Each row below holds a small network's activations on one input, seen along a few directions.
Each table varies a few parts of the input and shows all the possible inputs, shuffled.
A made-up example of a description, with smaller parts first: values(2) and (point or line(11) or (line(4) and ring(5))).
Shared parts are said once, and a part with two or three values counts as separate values.

Other details of the inputs vary at random and push rows far along two fixed directions, the same in every table; ignore that.

A family of inputs:
R1: [-2  5  2 -1 -3  3 -3 -3  3 -2 -4 -6  5]
R2: [ 1 -4 -3  0  2 -2 -7 -2 -1  3  5 -5  2]
R3: [-3 -6  8 12 19 -5  3 -9  4  7 -4 18 -4]
R4: [ 2  6  5 -4  1  5 -4 -3  0  3 -2 -5  6]
R5: [ 1  1  5 -3  4  2 -4  1  2  1  3 -2  5]
R6: [-1  2  4  0  3  1 -4  0  3 -3  2 -4  4]
R7: [ 4  3  0 -8 -3  2  1 -3  0 -7  5 -1  0]
R8: [-13 -14   0  42 -17 -18  16  45   5   9 -14  11 -11]
R9: [ -3 -10   4  14  17 -10   1 -13   2   5  -6  15  -5]
R10: [  6  -5 -10  -5  -9  -3   3   1  -6   1  10  -3  -3]
R11: [ -3  -2  14  15  17  -1  -3  -4   5   5 -12  10   3]
R12: [-3 -2 -1  0  3 -2 -5 -2  3 -3  2 -6  2]
R13: [ -2  -1  12  10  16  -3   3  -7   3   3 -13  16  -4]
R14: [  6   5  -6 -10  -6   3   2   0  -3   5   5   0  -3]
R15: [  5  -3 -12  -6 -15  -2   6   6  -6   4   5  -4  -5]
R16: [-4 -4 11 12 17 -5  3 -7  7 -2 -9 15 -3]
R17: [-2  0  2  0  2  1 -5  0  5 -4  1 -3  5]
R18: [-3 -1 -2  0 -2  1 -3 -1  0 -2  0 -9  1]
R19: [ -1   0  -8  -6 -12  -3   4   3  -2  -2   1  -4  -5]
R20: [-2  2  2 -1 -2  4 -4 -2  2 -4 -1 -6  4]
R21: [-1  1  1  0  0  2 -5 -1  4 -4  0 -5  5]
R22: [ 2  7  0 -8 -6  1  2 -2 -1 -4  0 -1 -2]
R23: [ -3  11 -11 -15   0   6   3  -2 -11 -10   2   3   8]
R24: [ 0  5 -3 -8 -8  0  1 -1  1 -5 -1 -1 -1]
R25: [-1 -5 -6 -6 -2 -4  1 -1  0 -5  6 -2 -2]
R26: [ -6  -2   9  12  14  -5   2  -9   5  -3 -15  14  -5]
R27: [ -1  -2  -8  -6 -10  -2   4   3  -3  -4   3  -5  -5]
R28: [ 2  5 -1 -9 -5  3  2 -2 -2 -6  3 -2 -2]
R29: [ 0 -1 -2 -8  0 -1  0 -2  3 -8  5  1  0]
R30: [ 6  1 -5 -9 -3  3  1 -3 -3  2 12  0 -2]
R31: [  6   2  -6 -10  -6   4   2   0  -5   3  10  -1  -4]
R32: [  5   7   1 -11  -3   2   0  -2  -2   1   1   0   0]
R33: [ 0  6  4 -1 -1  4 -2 -3  1 -1 -3 -6  4]
R34: [ 2  1 -3 -7 -4  1  0 -2  2 -8  3  0  0]
R35: [ 4  1  0 -2  3  5 -5 -1 -1  4  6 -4  3]
R36: [ 4  2  0 -4  2  6 -4 -2 -2  5  4 -5  2]
R37: [-3 -4 10 16 20 -3 -4 -5  5  8 -7 11  0]
R38: [ 1  3  4  0  1  4 -4 -1  2 -3  1 -5  4]
R39: [ 0  4  4 -1 -1  5 -3 -2  0 -2  0 -7  3]
R40: [-6  8 -3 -9  1 11 -5 -5 -8 -7 -1  0 13]
R41: [ -3  -6   7  17  16  -2  -2  -9   3   8 -15   6  -1]
R42: [ 3 -3 -5 -1 -2  2 -4 -1 -4  3  3 -8  1]
R43: [ 4 -3 -4  0  0  0 -6 -2 -2  2  4 -6  2]
R44: [ -1  -2  12  11  17  -4   2  -6   4   2 -11  17  -2]
R45: [-3  1 -2  0 -3  1 -2 -2  1 -1 -2 -9  2]
R46: [  5  -5 -12  -6 -14  -2   5   5  -8   2   9  -5  -5]
R47: [ -4  -7  -8  25 -37 -10  20  60  -3  16  -1   1 -10]
R48: [ 2  4  5 -4  2  5 -4 -2 -1  2  1 -5  5]
R49: [  4   1   2 -10   2   1   1  -2   0  -2   8   2   1]
R50: [ 1 -3 -7 -6 -6 -2  2  0 -1 -5  5 -3 -3]
Each input here is: values(2) and (point or (line(4) and ring(6))).
Changing only the values(2) part turns R45 into R19. The same change can be made to R17. Which row results?
> R29
Changing only the values(2) part turns R49 into R5. The same change can be made to R22. Which row results?
> R33
Which other rows does R19 become when the line(4) part takes its other values? List them by row number.
> R25, R27, R50
Which other rows does R30 become when the values(2) part takes its other values? List them by row number.
> R35
Which other rows does R2 become when the values(2) part takes its other values? List them by row number.
> R9

A family of inputs:
R51: [ -1  -3  12   8   8   3 -15  -4   5   8  -4  -8   9]
R52: [  1  -1  -3  -5 -13  -3  10  16   1   2  11   6  -2]
R53: [  3  17 -10 -29   0  15 -13 -25  -9 -12   9 -15  15]
R54: [ 7 -9 -5  4  5 -4 -4 -4  1  6 10 -1 -4]
R55: [-10 -12   6  18  33  -8  -3 -30   3  -6 -23  20  -4]
R56: [-5  4 -4  1 -5  3 -1  3 -6  9  1 -6  3]
R57: [-4  3  5  6 13  7 -3  6  1  0 -1  5  4]
R58: [ -2 -10 -15   4  -7  -3   2   6  -4   5   9  -6 -10]
R59: [  1  -2  -4  10 -26  -3   7  39  -7  14   8  -3  -1]
R60: [ -5  -9   6  19  35  -9  -2 -23   6  11 -20  20 -12]
R61: [ -6  -8  14  15  35 -11  -1 -20  12   4 -13  26  -2]
R62: [ -4   1  21  16  28   3   1 -10   6   3 -14  22   0]
R63: [ -8  -3   0   5  -5 -14   8  11   8  -3  -5  14  -9]
R64: [ 12  22  -5 -46 -10  22  -9 -19  -4 -18  20 -19   8]
R65: [  2  11  -7 -26  -2  15 -20 -24  -2 -14   4 -26  19]
R66: [  5  -7  -7  20 -39 -13  24  60  -9  18   7   8 -12]
R67: [ -3   3  -4   1 -30  -1  19  34  -2  -4   4   6  -9]
R68: [ -5   4  -2   8 -11   1   2  11   1  -3 -12  -5   7]
R69: [ -1  10   6  -2  -5   5  -2   9   6  -9  -6 -10   5]
R70: [ -4  -1  -6   3 -32  -9  20  37   2  -3   2   8 -11]
R71: [  6   1   7   0  -5   5  -7   8   1   8   1 -10   7]
R72: [ -2 -12  -7   1  -3  -4   1  -9  -3 -10  -3  -3  -4]
R73: [ 19  -2  -6 -21   6  10 -18 -31   1  -4  23 -21   4]
R74: [ 1  1  2 -2 -3  5  8  9 -2  1  8 10  0]
R75: [ -6   3  13  16  25   0   2 -22   1  -2 -26  22   1]
R76: [  4  -1  20  16  27   0  -2 -14   2  12 -16  19  -1]
R77: [ -5  -3  -1  -4  -1  -8   2  -3   3 -10   3   2  -3]
R78: [  0   0 -11  -6 -14  -4  11   9  -8  -5  -2   6  -5]
R79: [ -3   2   6   0  -1   4 -10  10   3  -4   4 -14  11]
R80: [ -4  -8   5   6  16  -9  -2 -10   4  -2   5   8   1]
R81: [ 0  1  3  7  9 -2  7 -6 -6 10 -7  9 -6]
R82: [ 3 -1 -6 -2  0 -3  7  0 -4  8 -1  2 -9]
R83: [11 -2 -1 -3 -1 -4  4  4 -1 10  4  5 -4]
R84: [ -3  -5   3  -2  -3  -8   1  -5   5 -12   2  -5  -4]
R85: [-3  1  6 11 -3  2  2 24  3  0 -2 -4  4]
R86: [ -5   7   1  -1 -14   0  -5  18   5 -10   0 -16   7]
R87: [-9  7  2  8 -7  1  4 19  3 -4 -5  4 -1]
R88: [ 2  5 -1 -1 -6  3  5  2 -7  8 -1 -2 -2]
R89: [ -6   0  -1   3  -5   7  -9   1   3   6  -3 -18   6]
R90: [ 23   9 -14 -48   3  11 -20 -33  -5  -2  31 -20   7]
R91: [ -3   3   1   5   6   0   7 -10  -5  -4 -12  16  -2]
R92: [ -5 -11  18  19  36  -9  -6 -27  10  -3  -9  13  -1]
R93: [  0 -14 -13  13 -21  -4   7  18  -2   5   9 -11 -12]
R94: [ 10  14  -9 -39 -10  21 -16 -21  -5  -2  17 -36  15]
R95: [ -2  -5 -11  -5   0  -6   4  -4  -3  -5  -5   8  -6]
Changing only one part turns R86 into R51. The same change can be made to R69. Which row results?
> R71
Changing only one part turns R90 into R60. The same change can be made to R54. Which row results?
> R58
What is each input in this table made of?
> ring(5) and line(9)
A walk changes only the ring(5) part. It starts at R66 and steps to R74. List the rest of the walk in order.
> R67, R91, R81
A walk changes only the ring(5) part. It starts at R84 and steps to R72. List the rest of the walk in order.
> R93, R73, R92
